These are the activations of a small network on made-up records, seen along a few directions, one row for each record.
Each row is followed by the record's values for the fields Mor, Gotez, Did, Zuzi, Mar.
A field that a record lacks is written none.
The largest differences between rows may come from other fields.
In the rows, zero is written as 500.
Strong random noise was added to every row along 6 fixed directions; ignore it. To show where, here is one row again and again, with new noise each time:
[225 712 372 399 549 319 606 573 601 316 375 549 469 580 363 666 529 457
 448 508 480 419 656 509 290 541 521]
[355 300 287 484 477 486 693 520 571 494 407 530 422 414 512 498 406 490
 294 733 532 519 426 256 339 627 508]
[420 543 524 444 498 426 330 502 599 489 515 558 330 521 744 648 486 482
 428 556 412 450 649 482 498 609 558]
[398 534 478 451 449 466 443 534 599 436 504 580 379 510 703 668 459 493
 355 609 462 447 595 436 403 641 488]
[647 539 662 620 348 803 641 646 490 547 565 604 694 581 613 450 473 421
 327 481 601 656 463 546 433 478 284]
[172 449 261 448 669 418 964 648 516 462 264 585 607 580  90 271 492 350
 423 637 585 707 505 401 362 444 477]
[707 540 481 606 410 638 722 516 474 546 453 472 688 513 230 369 515 492
 495 389 699 581 376 454 422 353 476]
[349 462 453 443 597 440 569 565 548 533 428 606 426 562 498 413 484 409
 447 613 495 626 594 450 537 533 530]

[773 469 543 433 357 369  61 291 513 479 676 506 213 401 774 671 448 711
 574 580 551 283 446 367 708 656 629] -> Mor=k2 Gotez=g1 Did=w3 Zuzi=d2 Mar=c2
[763 623 554 596 257 582 315 366 559 481 570 337 486 381 714 813 501 626
 489 292 494 233 505 496 286 526 557] -> Mor=k1 Gotez=g2 Did=none Zuzi=d1 Mar=c1
[430 264 389 551 539 507 671 329 417 624 361 204 565 287 301 470 621 555
 642 423 478 430 440 472 326 437 573] -> Mor=k1 Gotez=g1 Did=w1 Zuzi=d2 Mar=c2
[425 534 616 413 522 486 459 516 470 440 567 592 446 534 561 566 546 538
 514 592 501 532 574 574 572 592 420] -> Mor=k1 Gotez=g1 Did=w2 Zuzi=d2 Mar=c1
[538 921 497 416 295 477 474 601 541  60 647 619 588 566 420 877 475 692
 349 553 641 224 423 552 313 626 308] -> Mor=k2 Gotez=g1 Did=w2 Zuzi=d2 Mar=c1
[583 563 664 591 378 672 449 585 433 459 631 499 656 531 699 537 504 492
 428 465 447 493 450 636 493 512 307] -> Mor=k2 Gotez=g1 Did=none Zuzi=d1 Mar=c1
[224 472 333 350 568 224 661 409 482 385 361 521 374 470 263 558 564 552
 601 618 555 458 566 398 375 613 535] -> Mor=k1 Gotez=g1 Did=w4 Zuzi=d2 Mar=c2
[390 631 490 537 334 592 610 576 600 395 431 479 585 521 621 779 481 444
 323 411 473 390 616 529 134 569 364] -> Mor=k1 Gotez=g2 Did=w1 Zuzi=d2 Mar=c2
[611 654 408 424 537 382 633 437 509 471 379 601 495 588 104 368 508 502
 678 411 766 587 541 432 538 381 615] -> Mor=k1 Gotez=g2 Did=w1 Zuzi=d1 Mar=c1
[468 687 567 513 427 521 459 617 491 325 596 546 604 584 552 600 494 509
 411 486 462 425 460 614 476 512 363] -> Mor=k2 Gotez=g1 Did=w2 Zuzi=d1 Mar=c1
[423 471 353 444 521 391 465 492 603 451 472 530 340 459 566 588 410 521
 398 618 456 418 495 353 439 591 604] -> Mor=k1 Gotez=g2 Did=w2 Zuzi=d1 Mar=c1
[284 512 594 555 585 581 673 638 430 485 479 472 670 577 481 423 552 365
 474 437 358 619 539 667 432 446 338] -> Mor=k1 Gotez=g1 Did=w2 Zuzi=d1 Mar=c1
[660 606 415 393 365 387 448 372 567 408 491 624 319 469 483 667 442 630
 546 562 726 385 541 322 405 637 567] -> Mor=k1 Gotez=g2 Did=none Zuzi=d1 Mar=c2
[576 368 573 490 455 497 235 473 495 537 653 555 343 458 842 524 436 557
 438 661 420 463 447 448 687 640 484] -> Mor=k2 Gotez=g1 Did=w2 Zuzi=d2 Mar=c2
[471 467 622 502 609 526 278 528 460 596 584 445 489 513 672 441 545 467
 545 480 325 531 560 642 735 456 544] -> Mor=k2 Gotez=g1 Did=w4 Zuzi=d2 Mar=c1
[488 617 497 565 531 559 640 534 518 543 380 420 658 560 327 443 544 384
 559 264 501 544 574 600 375 310 527] -> Mor=k1 Gotez=g2 Did=w1 Zuzi=d1 Mar=c1
[551 378 461 579 517 568 569 503 434 598 472 400 617 473 398 320 482 454
 529 444 489 551 349 498 548 365 491] -> Mor=k2 Gotez=g1 Did=w1 Zuzi=d1 Mar=c2
[550 615 652 495 587 397 153 414 561 647 503 395 362 543 697 579 604 441
 667 264 313 446 749 655 650 405 716] -> Mor=k1 Gotez=g2 Did=w4 Zuzi=d2 Mar=c1
[388 576 690 496 568 537 589 607 409 512 506 593 593 650 456 396 588 390
 573 453 498 693 613 683 579 465 343] -> Mor=k1 Gotez=g1 Did=w2 Zuzi=d2 Mar=c2
[544 445 163 449 424 314 646 354 496 338 409 419 471 363 120 507 431 668
 523 598 694 319 234 231 385 499 612] -> Mor=k2 Gotez=g1 Did=w1 Zuzi=d1 Mar=c1
[433 688 518 441 605 358 341 545 606 490 479 584 386 631 531 548 502 428
 538 408 420 493 678 581 571 467 621] -> Mor=k1 Gotez=g2 Did=w2 Zuzi=d1 Mar=c2
[151 413 582 559 602 606 489 757 518 508 538 502 598 589 858 497 459 287
 254 572 124 575 563 680 486 546 304] -> Mor=k2 Gotez=g1 Did=w2 Zuzi=d2 Mar=c2
[454 744 557 514 501 431 434 540 472 398 521 426 636 576 397 565 585 489
 593 306 419 402 527 693 494 374 488] -> Mor=k2 Gotez=g1 Did=w4 Zuzi=d1 Mar=c1
[346 482 541 521 462 563 499 464 482 484 485 358 540 415 631 687 555 513
 495 418 373 400 574 595 314 532 451] -> Mor=k1 Gotez=g1 Did=w3 Zuzi=d1 Mar=c1
[686 519 696 699 272 873 481 607 520 556 628 449 682 477 876 640 456 456
 264 392 427 480 450 586 319 509 295] -> Mor=k1 Gotez=g2 Did=none Zuzi=d2 Mar=c1
[688 339 642 528 458 691 357 524 443 648 638 607 496 499 742 339 426 498
 451 606 538 656 424 489 778 516 441] -> Mor=k2 Gotez=g1 Did=w3 Zuzi=d1 Mar=c1
[496 327 383 447 489 423 436 423 571 585 466 549 270 430 647 521 415 524
 432 670 529 501 524 277 510 642 619] -> Mor=k1 Gotez=g2 Did=w4 Zuzi=d2 Mar=c2
[190 442 239 357 684 160 656 414 493 369 349 454 358 444 169 474 525 541
 609 614 469 433 490 370 436 544 641] -> Mor=k1 Gotez=g1 Did=w2 Zuzi=d1 Mar=c1
[557 534 377 360 632 213 391 325 563 549 374 546 258 511 271 407 517 533
 742 473 615 508 613 378 674 442 807] -> Mor=k1 Gotez=g2 Did=w1 Zuzi=d2 Mar=c1
[546 597 395 463 450 398 505 469 583 455 443 542 419 521 379 585 477 532
 494 479 614 437 521 389 424 507 594] -> Mor=k1 Gotez=g2 Did=w2 Zuzi=d2 Mar=c2
[639 275 653 749 352 907 527 609 430 694 599 391 755 462 821 380 431 378
 301 425 371 611 319 584 487 414 281] -> Mor=k2 Gotez=g1 Did=w1 Zuzi=d1 Mar=c2
[646 535 660 610 325 745 407 512 453 492 620 372 664 425 738 684 530 555
 439 387 438 362 461 643 370 511 332] -> Mor=k2 Gotez=g1 Did=none Zuzi=d2 Mar=c2
[331 193 359 634 520 651 670 585 561 665 411 405 544 407 675 422 403 367
 247 583 335 581 428 379 325 522 489] -> Mor=k1 Gotez=g2 Did=w2 Zuzi=d1 Mar=c2
[658 334 341 488 618 334 360 300 453 617 476 322 391 343 283 349 527 633
 711 486 517 408 362 390 699 413 786] -> Mor=k2 Gotez=g1 Did=none Zuzi=d1 Mar=c2
[510 509 348 418 432 355 574 449 463 301 513 544 453 446 320 535 467 652
 491 695 657 387 343 340 471 614 473] -> Mor=k2 Gotez=g1 Did=none Zuzi=d2 Mar=c1
[681 477 535 454 446 545 432 503 445 496 617 649 470 518 478 413 455 601
 497 656 684 568 388 424 717 560 456] -> Mor=k2 Gotez=g1 Did=w4 Zuzi=d2 Mar=c2
[400 399 604 591 511 758 665 689 530 659 443 617 633 606 694 351 448 266
 334 500 443 758 592 564 442 463 332] -> Mor=k1 Gotez=g2 Did=w1 Zuzi=d1 Mar=c2
[568 621 556 500 450 482 299 518 610 484 553 564 387 562 714 656 463 492
 426 448 446 427 603 520 502 550 547] -> Mor=k1 Gotez=g2 Did=w2 Zuzi=d2 Mar=c2
[370 390 841 603 432 816 607 621 377 600 566 523 680 535 899 493 585 345
 425 505 361 702 643 732 411 577 135] -> Mor=k1 Gotez=g1 Did=none Zuzi=d2 Mar=c1
[563 524 481 579 423 573 573 497 443 461 506 368 672 460 403 490 509 516
 506 392 499 419 360 541 406 399 434] -> Mor=k2 Gotez=g1 Did=w1 Zuzi=d1 Mar=c1
[417 418 443 470 522 382 410 290 474 514 448 247 406 301 521 678 608 614
 669 413 383 291 570 512 365 541 646] -> Mor=k1 Gotez=g1 Did=none Zuzi=d1 Mar=c1
[594 280 445 661 518 557 393 384 547 764 434 231 468 347 658 468 505 454
 517 323 307 438 490 465 443 401 707] -> Mor=k1 Gotez=g2 Did=none Zuzi=d1 Mar=c2
[284 580 416 588 565 518 474 603 535 426 471 271 655 473 521 654 529 450
 391 351 210 310 487 663 312 410 498] -> Mor=k2 Gotez=g1 Did=w2 Zuzi=d1 Mar=c2
[548 206 547 518 503 575 615 452 386 615 544 553 453 429 538 284 488 528
 492 713 592 682 371 380 640 578 422] -> Mor=k1 Gotez=g1 Did=w2 Zuzi=d2 Mar=c1

Which values does each new row have?
[437 637 799 472 426 586 324 601 483 425 676 677 458 624 889 658 513 463
 433 528 407 551 654 679 568 643 285] -> Mor=k1 Gotez=g1 Did=w2 Zuzi=d1 Mar=c1
[435 595 589 573 318 751 557 739 610 395 601 668 589 593 879 719 364 412
 115 583 433 502 519 528 260 656 221] -> Mor=k1 Gotez=g2 Did=w2 Zuzi=d1 Mar=c2
[552 355 452 585 568 577 447 520 473 602 540 373 567 433 514 371 469 495
 448 496 382 496 342 501 610 397 568] -> Mor=k2 Gotez=g1 Did=w2 Zuzi=d1 Mar=c1
[519 838 499 412 581 260 336 406 581 460 379 483 404 617 295 610 595 471
 777 198 534 404 770 616 498 357 722] -> Mor=k1 Gotez=g2 Did=w1 Zuzi=d1 Mar=c2
[675 485 468 389 400 484 554 468 519 432 561 791 356 519 488 458 386 604
 458 764 802 597 446 273 582 681 460] -> Mor=k1 Gotez=g2 Did=none Zuzi=d1 Mar=c1
[284 310 486 506 576 649 744 667 425 546 484 553 655 511 511 315 495 401
 346 711 452 694 436 522 518 528 316] -> Mor=k2 Gotez=g1 Did=w4 Zuzi=d2 Mar=c1
[194 452 327 547 643 435 603 588 607 529 347 359 519 488 506 528 474 349
 377 432 233 459 571 514 312 432 605] -> Mor=k1 Gotez=g2 Did=w2 Zuzi=d1 Mar=c1
[419 418 522 344 630 478 580 607 434 488 558 803 454 607 440 243 459 487
 483 833 633 759 479 454 812 597 403] -> Mor=k2 Gotez=g1 Did=w4 Zuzi=d2 Mar=c1
[ 40 681 457 344 765 199 380 654 560 340 452 598 400 681 528 545 525 363
 511 553 227 484 723 680 593 539 525] -> Mor=k2 Gotez=g1 Did=w2 Zuzi=d1 Mar=c2
[711 556 462 552 387 485 314 336 580 544 479 334 413 404 568 679 488 573
 560 289 501 285 507 431 394 433 686] -> Mor=k1 Gotez=g2 Did=w1 Zuzi=d1 Mar=c1
[516 520 424 550 419 474 508 438 466 419 500 328 589 407 454 597 524 570
 517 418 441 324 401 505 359 480 499] -> Mor=k2 Gotez=g1 Did=none Zuzi=d1 Mar=c1
[517 636 584 571 418 623 641 527 430 406 524 400 718 493 340 624 600 555
 522 351 539 423 460 651 311 449 346] -> Mor=k1 Gotez=g1 Did=w2 Zuzi=d2 Mar=c2
[594 379 516 494 551 551 514 538 510 606 530 635 423 534 536 299 426 464
 438 658 583 683 444 391 693 511 522] -> Mor=k1 Gotez=g2 Did=w2 Zuzi=d2 Mar=c1
[651 608 504 576 368 629 612 530 440 413 543 422 738 479 293 529 531 584
 478 403 613 435 334 543 428 403 408] -> Mor=k2 Gotez=g1 Did=w4 Zuzi=d2 Mar=c1
[369 561 454 424 551 298 518 388 455 449 428 443 427 485 328 553 596 546
 691 438 515 438 580 516 436 513 569] -> Mor=k1 Gotez=g1 Did=w4 Zuzi=d1 Mar=c2
[533 506 790 583 430 683 397 562 420 591 630 543 558 574 804 506 543 432
 501 426 429 621 584 677 568 527 318] -> Mor=k1 Gotez=g1 Did=w2 Zuzi=d1 Mar=c2
[423 685 325 450 405 351 579 485 611 296 414 496 453 490 363 768 492 580
 426 493 579 286 531 410 199 575 534] -> Mor=k1 Gotez=g2 Did=w2 Zuzi=d2 Mar=c2
[720 831 514 460 362 476 601 462 523 357 459 601 581 600 190 593 540 568
 612 333 817 442 539 513 364 427 468] -> Mor=k1 Gotez=g2 Did=w1 Zuzi=d2 Mar=c2
[828 670 681 507 353 511  83 427 584 496 682 575 311 534 820 717 462 608
 502 419 535 366 571 508 636 577 576] -> Mor=k1 Gotez=g2 Did=w2 Zuzi=d2 Mar=c2
[417 664 427 326 501 149 316 345 541 297 501 513 232 481 412 761 551 659
 645 530 537 267 587 437 481 640 627] -> Mor=k1 Gotez=g1 Did=w2 Zuzi=d2 Mar=c2
[748 451 424 541 410 420 264 247 565 585 499 289 339 309 581 647 503 638
 610 351 485 262 469 374 455 482 766] -> Mor=k1 Gotez=g2 Did=none Zuzi=d1 Mar=c1
[867 577 604 619 350 667 502 393 397 484 625 363 669 413 311 514 561 681
 609 319 670 408 293 544 507 390 477] -> Mor=k1 Gotez=g1 Did=w2 Zuzi=d1 Mar=c1
